These are the activations of a small neural network, seen along a few directions. Each row is one input.
Each table varies a few parts of the input and shows all the possible inputs, shuffled.
A made-up example of a description, with smaller parts first: line(4) and (point or ring(9) or (values(3) and ring(5))).
Shared parts are said once, and a part with two or three values counts as separate values.
(in the rows, 128 means zero)

Other details of the inputs shift rows strongly along two fixed directions, in all tables alike. That doesn't count.

A family of inputs:
row 1: [166 124 123 106 132  81 167 102 153 174 131 175 235 106]
row 2: [ 76 129 130 146 123 159  87 122  97 126 143  71  71 165]
row 3: [104 119  68 133  70 192 160 125 137 110  83 143 131 164]
row 4: [ 85 129 128 150 138 165  95 139 106 116 146  83  53 152]
row 5: [127 119  82 129  88 167 174 123 149 118  86 163 164 150]
row 6: [136 132 143 123 117 131  92 147 119 104 130 119  93 125]
row 7: [167 133 191 105 169  52 117 136 128 108 145 123 111  71]
row 8: [114 131 106 132 109 141 119 104 114 152 138 119 147 150]
row 9: [188 135 206 106 201  31 127 137 133 130 169 131 138  52]
row 10: [160 133 115 126 127 124 156 136 142 120 130 167 158 106]
row 11: [127 126 176 115 138 108  74 152 107  96 127  98  56 120]
row 12: [120 132 118 143 126 139 130 120 129 139 133 123 141 145]
row 13: [ 98 130  87 145  80 185 156 128 139 107  91 130 133 172]
row 14: [110 111  75 110  94 157 142  99 123 158 112 151 166 151]
row 15: [ 85 115 127 138 131 173  92 155 109 106 113 101  49 158]
row 16: [119 124 157 123 149 125 117 143 119  98 129 108  68 120]
row 17: [159 120 124 114 140 100 169 114 149 156 116 173 203 103]
row 18: [103 111 140 116 154 135 109 126 109 131 143 111  79 129]
row 19: [128 125  80 137 107 166 144 117 130 150 135 153 162 149]
row 20: [114 108  66 119  86 170 153 104 132 159 105 159 178 153]
row 21: [105 118  67 129 100 180 120 115 110 142 138 140 124 154]
row 22: [180 129 133 105 103  88 141 128 147 133  99 171 192 109]
row 23: [ 75 128 124 144 121 170 117 129 119 122 115  88  77 161]
row 24: [144 135 108 145 110 136 138 131 144 146 114 153 183 146]
row 25: [ 81 116 117 139 116 176 128 136 120 103 102 100  71 157]
row 26: [144 112  98 107 123 121 140 104 121 162 136 164 176 113]
row 27: [173 132 116 121 130  89 164 102 151 172 142 177 239 112]
row 28: [124 139 119 147 124 140 145 124 138 128 123 131 146 140]
row 29: [105 128  66 158  84 204 130 141 130 127 106 142 129 178]
row 30: [137 144 181 135 156  83 115 135 132 108 141  93 109 111]
row 31: [ 78 109 103 128 118 181 102 124  98 126 130 106  67 157]
row 32: [110 126 166 116 146  96 105 115 114 147 142  93 116 123]
row 33: [155 132 180 121 188  74 114 138 126 134 163 125 117  80]
row 34: [120 137 173 140 165 111 100 147 115 106 153  82  66 115]
row 35: [154 143 175 123 135  87  83 146 122 110 142 105 101 111]
row 36: [141 135  89 141  98 160 159 131 145 123 119 157 157 142]
row 37: [135 113 104 118 124 128 159 113 141 153 113 161 178 124]
row 38: [159 147 207 121 174  50  95 143 121 105 164  89  91  80]
row 39: [175 150 182 120 151  48 129 124 141 119 144 120 156  88]
row 40: [131 134 121 127  82 137 119 134 135 116  97 131 140 151]
row 41: [107 139 178 143 168 108  94 134 115 120 149  73  74 127]
row 42: [163 142 116 130  84 122 129 127 144 126 108 152 178 143]
row 43: [144 139 194 122 177  55 126 128 138 133 138 108 135  90]
row 44: [155 129 178 118 188  69 110 134 124 140 168 124 115  78]
row 45: [112 132 166 133 169 120 102 145 116 108 150  97  58 109]
row 46: [131 122 136 120 155 118 116 126 119 141 158 131 120 109]
row 47: [110 129 164 107 148  88 100 110 111 149 147  92 117 120]
row 48: [155 126  88 118  82 135 177 114 154 125  91 179 196 127]
row 49: [129 138 114 144 129 145 142 130 135 127 132 138 133 131]
row 50: [190 136 134 106 148  59 141 103 132 177 167 170 222  81]
row 51: [171 144 191 108 153  38 133 126 144 121 132 120 156  81]
row 52: [135 133  89 146  96 161 164 122 145 131 112 152 176 154]
row 53: [ 73 114 127 141 123 173  95 151 113 110 100  90  52 168]
row 54: [ 71 125 117 141 115 170 116 128 115 127 116  90  78 168]
row 55: [201 135 111 109 123  91 173 124 155 140 134 197 214  81]
row 56: [145 127  96 134  96 139 157 127 152 152  98 169 203 145]
row 57: [ 85 119 127 133 137 161  84 133  95 122 155  89  54 141]
row 58: [102 139 136 144 125 152 100 146 112  93 139  82  53 140]
row 59: [128 135 188 121 161  84 123 131 130 117 135  91 108 110]
row 60: [166 124 131 116 144  87 172 116 156 149 114 175 203  93]
row 61: [101 110  72 134 106 188 143 127 123 131 112 147 118 160]
row 62: [147 117 109 121 137 130 158 123 137 142 125 170 168 115]
row 63: [ 92 117 137 134 142 159 111 146 111  94 125  94  46 141]
row 64: [ 95 140 144 146 121 146 102 138 115  93 128  73  61 151]
row 65: [145 135 125 128 118 127 130 138 131 107 132 139 116 113]
row 66: [106 115  62 141  94 201 163 124 136 121 100 166 133 160]
row 67: [ 80 104  60 129  85 203 146 113 124 138  99 138 129 177]
row 68: [166 132 186 106 175  53 120 140 129 115 145 127 113  71]
row 69: [130 138 163 137 167 109 109 138 121 128 156 105 101 112]
row 70: [109 129  64 138  58 193 167 119 145 120  85 147 159 172]
row 71: [ 94 124 128 143 132 169  91 156 112 109 127 102  57 150]
row 72: [166 133 114 124 130 103 140 110 133 169 152 162 198 106]
Description of these inputs: ring(6) and (values(2) or line(10)).
Question: Changing only the ring(6) part turns row 1 into row 27. The same change can be made to row 59. Which row results?
Answer: row 52
Question: Changing only the ring(6) part turns row 15 into row 71. The same change can be made to row 61. Which row results?
Answer: row 44
Question: List by row number the other rows that have the ring(6) part in common with row 20.
Answer: row 3, row 5, row 14, row 17, row 22, row 25, row 37, row 48, row 53, row 60, row 67

A family of inputs:
row 73: [151 136 189 109 181  59 132 140 129 107 154 102  85  65]
row 74: [117 128 145 140 125 127 112 127 119 145 118 111 130 158]
row 75: [121 118 132 100 132 123  76 128  97 147 153 114 104 115]
row 76: [154 147 131 137 141 114 116 148 142 137 138 146 138 121]
row 77: [ 86 113 117 125 126 154 137 139 137 124  98 119  98 151]
row 78: [ 96 123 110 143  84 174 120 129 117  97  97  99 110 188]
row 79: [106 110 117 126 128 149 138 105 107 134 116 117 115 154]
row 80: [126 111 101 130 109 174 150 129 129 102 106 144 108 149]
row 81: [139 139 157 131 136 112 111 120 117 131 174 111 127 122]
row 82: [121 139 144 131 123 115 119 108 123 125 137  97 131 140]
row 83: [168 117 211 100 201  53 112 153 128 118 141 119  98  72]
row 84: [ 70 116  83 125  87 204 147 109 127  97  99 114  88 179]
row 85: [116 115 141 125 172 126 102 149 111 112 143 124  77 119]
row 86: [178 102 121 100 132  91 185 116 167 163  98 198 229 107]
row 87: [179 137  78 121 127 115 176 109 149 145 132 193 208  94]
row 88: [183 138 223 122 183  44  93 157 129 114 140 109 110  83]
row 89: [ 87 123 118 149  92 173 110 146 122 106  88 103 105 188]
row 90: [ 81 121 100 136 122 161 133 113 134 145 114 109 104 147]
row 91: [108 115 140 127 155 113 127 119 131 152 124 126 132 118]
row 92: [115 134 152 140 136 108 108 134 131 147 126 106 133 135]
row 93: [187 150 109 129  95 123 180 122 138 122 123 185 209 113]
row 94: [173 125  85 120 144 118 159 122 155 154 122 203 211 100]
row 95: [113 102 129 126 156 139 113 131 120 140 150 133 126 125]
row 96: [109 147 133 141 112 124 123 118 122 135 134  92 123 142]
row 97: [108 123 124 122 135 137 139  93 117 133 126 117 123 137]
row 98: [106 126 129 127 138 117 140 107 122 138 134 106 119 121]
row 99: [ 75 140  94 155  74 182 131 146 136 112  91  93  99 178]
row 100: [140 147 121 146 106 137 136 149 147 112 111 129 129 129]
row 101: [133 114 184 116 198  82  96 118  97 131 169  98 100  94]
row 102: [157 152 128 141 126 104 128 129 137 122 152 136 136 109]
row 103: [116 140 142 149 126 142  98 134 107  89 153 100  64 144]
row 104: [ 93 137 189 138 149  99  87 163 126 109 116  69  71 134]
row 105: [ 58 105  82 107  44 209 101 132 100 109  72 100  76 183]
row 106: [114 119 134 131 159 111 122 129 125 147 159 124 122  96]
row 107: [145 138 173 114 196  81 102 114 110 106 163 109  89  86]
row 108: [179 147 100 142  75 126 181 133 159 122 120 191 206 108]
row 109: [139 145 153 136 141  99 116 125 124 140 172 109 131 108]
row 110: [136 129 103 146  89 178 133 134 125  94 101 131 121 167]
row 111: [197 133 115 130 134 106 143 126 150 155 129 197 224 120]
row 112: [164 115  68 120 112 124 190 108 152 161 155 197 230  94]
row 113: [140 122  52 128  76 190 196 110 141 113  96 196 182 141]
row 114: [109 115 163 102 121 128  66 152 101  93 116  83  32 113]
row 115: [125 127 140 138 121 120 116 115 115 135 127 104 134 152]
row 116: [107 144 132 148 118 123 121 126 132 148 124  99 126 140]
row 117: [ 91 130 209  96 150  66  46 118  75 141 146  56  32 106]
row 118: [131 141 156 142 149 123  83 133 103 101 146  96  71 145]
row 119: [158 141  44 142  77 173 179 116 163 177 120 189 252 141]
row 120: [123 148 216 124 161  49  88 135 133 103 144  55  82  93]
row 121: [190 143 142 123 151  73 143 128 146 185 154 178 232  93]
row 122: [ 68 121  83 135  97 187 151 129 139 122  90 114  88 166]
row 123: [ 69 123  83 132  91 186 153 117 130 107 101 110  90 167]
row 124: [168 126 111 113 131 124 183 133 167 145  96 201 194 105]
row 125: [218 136 139 126 124  72 172 138 170 151 111 209 243  82]
row 126: [142 118 155 117 165  96 127 110 118 136 171 131 140  91]
row 127: [ 84 134  93 143  69 194 130 119 130  89 104  98 105 192]
row 128: [135 127 137 136 129 137 111 129 107 135 157 111 123 143]
row 129: [153 123 196 105 221  46  99 134 124 151 179 124 131  54]
row 130: [100 128  87 138 102 187 153 138 138 111  97 140  91 145]
row 131: [162 154 132 134 136  99 127 145 146 136 147 140 142 104]
row 132: [ 92 106 116 128 130 159 127 117 117 142 110 120 111 158]
row 133: [ 90 109  40 120  55 221  97 136 120 110 100 140  92 172]
row 134: [130 135 116 127 146 127 141 140 130 131 140 146 116 103]
row 135: [162 116 122 116 154 108 142 128 127 125 144 159 144 106]
row 136: [ 88 106  90 124  99 192 148 117 121 107  92 121  94 183]
row 137: [137 129 162 134 149 114 101 143 112 146 159 119 131 129]
Question: Changing only one part turns row 124 into row 91. The same change can be made to row 73. Which row results?
Answer: row 98
Question: Changing only one part turns row 93 into row 82. The same change can be made to row 83. Which row results?
Answer: row 132
Question: What is each input in this table made of?
Answer: ring(5) and (point or (values(2) and ring(6)))
Question: Start at row 104 and move only the ring(5) part, one step at a time. The first step leads to row 92. Which rows follow, in order?
Answer: row 121, row 76, row 125
Question: Which other rows does row 94 become when the values(2) part takes its other values? List them by row number.
Answer: row 76

A family of inputs:
row 138: [157 143  73 166  80 160 173 115 150 143 114 163 214 152]
row 139: [181 109 157  86 147  64 152 130 135 122 117 165 162  82]
row 140: [188 156 156 127 135  61 112 116 137 134 151 148 191 111]
row 141: [  8  98 133 152 181 199  76 117  74 155 167  36  10 186]
row 142: [164 156 171 133 136  61 150 123 156 152 118 127 186 100]
row 143: [118 149 169 152 168 134  92 151 113 102 174  82  50 110]
row 144: [ 77 119  55 147  59 219 181 119 151 108  62 144 140 188]
row 145: [109 113  35 126  26 218 178 115 155 123  50 187 194 191]
row 146: [129 137 159 130 144 121  77 158 100  96 178  86  57 119]
row 147: [ 49 110 178  99 178 104  27 106  60 158 180  34   7 121]
row 148: [ 72 121  39 160  91 250 146 149 127 101  99 150  70 179]
row 149: [173 158 171 108 124  51 125 123 146 144 117 142 190 112]
row 150: [194 116 143 102 156  78 126 143 137 132 143 178 160  68]
row 151: [173 108 153 104 164  73 178 128 151 122 123 150 162  75]
Question: Changing only one part turns row 151 into row 139. The same change can be made to row 143. Which row results?
Answer: row 146
Question: What is each input in this table made of?
Answer: values(2) and (point or ring(6))
